[48, -49, -37, -51, -37, 34, -51, -12, 1, 55, 15, 39, 11, -29, -16, -46]
The second entry from the left: -49
The entry just left of 11 -> 39
The first entry from the right is -46
The maximum: 55
Which number is the 3rd entry from the left?
Answer: -37
Which number is the first entry?
Answer: 48
The entry just left of 39: 15
